These are the activations of a small neural network, seen along a few directions. Each row is one input.
In each table, some parts of the input vary, and every possible input appears once, in random order.
A made-up example of a description, with smaller parts first: one of 8 places around a ring, together with either a single point or one of 9 places around a ring or (one of 3 separate values, together with one of 6 places along a line).
Shared parts are said once, and a part with two or three values counts as separate values.

Table:
x1: [ 36.0  25.8  30.5 -19.5 -66.9  22.4  -1.6  36.0 -11.8 -12.0 -33.6]
x2: [ -9.6  46.5  45.5 -37.4 -22.1  42.5  -1.3  -4.2  27.0  39.7 -17.5]
x3: [-11.6 -19.0 -13.7  -0.3  28.7  -8.2   7.3 -16.5 -12.0 -20.8  -5.7]
x4: [ -6.7   4.0  -1.7  15.6  26.3 -13.7  -1.9   1.9  -6.9  -4.2  29.1]
x5: [  0.2 -21.6  -8.1  10.5  28.2  -7.3   7.7  -2.0   1.8 -15.0  -2.4]
x6: [ 19.1  34.8  36.8 -21.5 -60.3  26.8 -26.5  41.5 -19.4   2.0 -17.0]
x7: [-20.1  -9.0   2.2   8.4  31.3  -8.2  -8.7   3.2  -9.5  -5.8  19.3]
x8: [-32.2 -10.2   2.1   0.3  32.1 -14.5 -10.8  -5.5 -15.5  -8.9   8.4]
x9: [ -1.9   0.7  -5.7   6.0  27.3 -12.1 -25.5  -5.3  -7.8  -9.4  22.5]
x10: [ 17.7 -15.5  -8.8  12.9  23.3 -13.5  13.6  -4.8   2.9 -11.6   9.4]
x11: [ -6.5  36.5  45.0 -24.4 -32.9  41.9   3.8 -15.1  28.1  39.9 -27.0]
x12: [ -2.7  -3.5  -9.0  26.1  15.8  -4.8   1.6 -14.1  -9.2  -3.1  23.8]
x13: [ -4.1  -6.0   0.9  23.3  12.7 -22.3 -13.8 -12.1   1.4 -11.6  15.2]
x14: [-12.7 -31.8 -29.0   4.1   9.5 -10.7  13.5   2.9   4.5  -3.2   8.1]
x15: [  3.1 -24.9 -27.3   2.4   2.5 -26.0   2.1  -1.8  10.7  -7.6  14.0]
x16: [-16.1 -17.1  -6.8  19.4  22.1   4.2 -10.3 -12.3 -10.9  -2.0  10.3]
x17: [-27.9 -18.3  -6.9  11.2  23.1  -1.7 -12.7 -21.7 -17.1  -4.8  -0.2]
x18: [ 21.9  24.0  36.4  -9.5 -71.6  27.3 -21.7  30.3 -18.4   2.6 -27.0]
x19: [-23.7 -30.1 -37.6  -6.3  11.4  -8.3   9.0 -11.4  -8.0  -6.5   0.3]
x20: [ 26.0  18.8  11.3 -24.5 -80.9  24.1   1.5  42.9  -7.1  -2.0 -28.2]
x21: [  2.0 -15.1 -41.3  10.2   6.1  -8.0  19.6  -3.0   1.7  -2.0  19.8]
x22: [  0.6   0.1  -1.3   9.4  29.7 -22.1 -10.1   2.3  -8.6   4.8  21.1]
x23: [ -1.6  30.2  16.0 -40.2 -41.6  40.3  21.7  -3.2  39.5  39.4 -32.1]
x24: [  8.7  35.4  38.2 -34.8 -26.9  39.2  19.1  -7.8  35.7  28.0 -38.2]
x25: [ 18.4  -4.9 -13.8  15.7  25.2 -24.2  13.3  -2.9   3.6 -10.5   0.5]
x26: [  6.4 -12.0 -44.6   9.0   9.8 -15.9  13.1  -1.6   2.1   4.0   8.9]
x27: [  0.8  -3.8  -5.1  26.2  17.9 -21.2  -2.7  -8.1  -3.2   3.4  10.1]
x28: [ 16.4 -13.9  -4.1   7.6  20.1 -26.3   0.4  -7.6   6.5 -22.5   8.2]
What is each input in this table made of?
Answer: one of 4 places along a line, together with either one of 2 separate values or one of 5 places along a line
The inputs of x5 and x14 match in every part but the place on the line of 4. If x3 is changed in the same way as x5 into x14, which row does it become?
Answer: x19
Which other rows agree with x18 in the place on the line of 4? List them by row number.
Answer: x11, x12, x13, x16, x17, x27
A walk changes only the place on the line of 4. It starts at x15 and steps to x28. List the rest of the walk in order.
Answer: x13, x9
Which other rows agree with x2 in the place on the line of 4? List them by row number.
Answer: x4, x6, x7, x8, x9, x22
Which other rows does x23 become when the choice among 2 separate values takes its other values? List them by row number.
Answer: x20

Table:
x29: [ -1.6 -27.4 -27.7   4.0   0.9  -4.5  34.7  -6.8  19.9  -3.1 -12.0]
x30: [-26.5  17.9  16.5   7.8  44.5  -8.5 -23.2 -23.8   3.5   8.7   8.8]
x31: [-28.1 -12.9 -14.7 -11.8  38.9  14.1  15.6 -31.0  33.4  24.1   7.1]
x32: [-30.5   5.8   0.3 -12.6  44.3   2.4   2.7 -33.1  19.1  12.9   6.5]
x33: [ 10.3   1.0  -2.0  16.7  -4.2 -10.2 -19.4  21.4 -36.8 -24.6  22.9]
x34: [ 63.8  71.9  45.4 -20.3 -49.9  37.0  18.4   4.1  43.0  34.4 -18.1]
x35: [ -8.9   5.0  35.7  13.4  28.4  -9.3 -27.8  -7.9 -22.6  -2.5  18.9]
x36: [ 23.5 -33.4 -36.3   4.9 -17.6 -18.3  15.4   8.1   4.9 -22.3 -12.4]
x37: [-34.4  21.1  39.7 -47.6 -78.2  54.5 -12.2  24.9 -17.1   8.7 -59.5]
x38: [ -1.5   6.3  31.7  31.4  13.2  -8.8 -29.0   7.6 -33.0 -20.0  23.6]
x39: [ 26.7 -22.3 -35.7   1.5 -23.5 -34.7   6.9  30.9 -10.3 -25.2   7.0]
x40: [-16.5 -16.1 -31.8  -8.4  25.9  -0.2  35.4 -21.6  23.8  26.1 -10.6]
x41: [ 23.7 -16.8 -21.1  21.0 -22.7 -13.5 -17.6  27.1 -27.7 -17.3  17.9]
What is each input in this table made of?
Answer: either one of 2 separate values or one of 11 places around a ring
